Here are a small network's activations along a few directions, averaged over the inputs that share one value of a field.
Related values have similar rows: they may be neighbours, one step apart, or belong to one group.
In the rows, zero is written as 500.
Random noise pushes rows far along 2 fixed directions. That doesn't count. These rows show it; they differ only by the noise:
453  395  399  417  636  450  584  344  473  427  536  386
550  402  452  413  566  380  664  429  492  432  424  441
374  342  273  371  691  478  600  301  533  488  674  307
573  330  337  335  544  317  808  491  614  534  468  401


Values of L:
l3: 368  511  555  473  667  515  393  308  327  323  518  456
l11: 322  584  580  612  690  717  180  252  159  325  613  396
l12: 388  389  130  477  620  588  526  543  670  630  770  477
l2: 528  453  565  488  386  330  692  565  577  610  590  503
l6: 438  496  601  525  414  682  267  445  491  407  415  623
l5: 366  472  354  369  532  596  311  427  634  638  688  406
l17: 765  505  845  465  237  370  439  777  546  399  122  774
l16: 483  530  508  545  537  554  630  575  307  545  384  432
l14: 594  603  584  585  339  460  493  522  493  487  566  543
l13: 398  420  252  380  412  437  732  627  607  758  651  398
l1: 429  472  553  394  459  700  490  458  663  579  493  502
l10: 841  630  795  626  252  374  612  749  470  321  295  698
l15: 631  660  618  689  466  566  366  427  323  299  436  686
l8: 482  452  295  465  635  495  579  614  783  756  657  413
l7: 591  486  175  395  368  308  803  822  843  782  395  534
l4: 529  483  432  505  520  445  448  611  717  628  519  418
l9: 347  480  482  558  538  525  522  395  405  676  724  391
L is arranged as a line.
Q: A walk along L starts at l3 and steps to its neighbour l11. Put l6, l16, l1, l15, l7 in the order it reaches them.
A: l16, l15, l7, l6, l1
Q: List every value one step from l4, in the order listed.
A: l5, l8
Q: List every value one step from l9, in the order listed.
A: l2, l13

Values of Y:
y9: 405  354  612  350  638  470  516  286  588  495  478  314
y7: 536  492  287  470  662  431  476  536  637  527  586  560
y6: 559  371  288  464  508  363  652  676  716  639  367  521
y11: 465  477  363  461  586  545  460  523  448  675  440  416
y1: 566  551  730  445  331  582  394  624  441  463  445  672
y12: 526  639  609  632  449  424  364  447  495  434  536  545
y5: 347  605  570  620  535  567  509  462  307  505  499  457
y10: 799  469  657  540  343  311  778  659  371  396  293  606
y16: 573  533  613  530  322  364  494  595  574  604  504  493
y17: 477  443  477  498  471  721  384  484  559  510  532  556
y15: 671  555  622  487  416  438  552  476  299  243  287  542
y8: 528  468  565  492  298  445  554  662  606  567  474  513
y13: 365  307  319  307  588  405  606  411  591  464  562  376
y3: 838  591  585  563  443  267  662  750  646  491  348  615
y4: 607  497  510  447  398  573  617  506  686  499  394  705
y2: 389  609  509  562  600  626  425  536  377  542  495  420
y14: 451  385  173  402  462  407  890  512  595  749  752  390
Y is arranged as a line.
Q: A walk along Y starts at y9 and steps to its neighbour y13. Put y7, y6, y11, y3, y4 in the order it reaches them.
A: y11, y6, y7, y3, y4
Q: List every value one step from y14, in the order listed.
A: y5, y10
Q: List every value one step from y1, in the order listed.
A: y17, y8
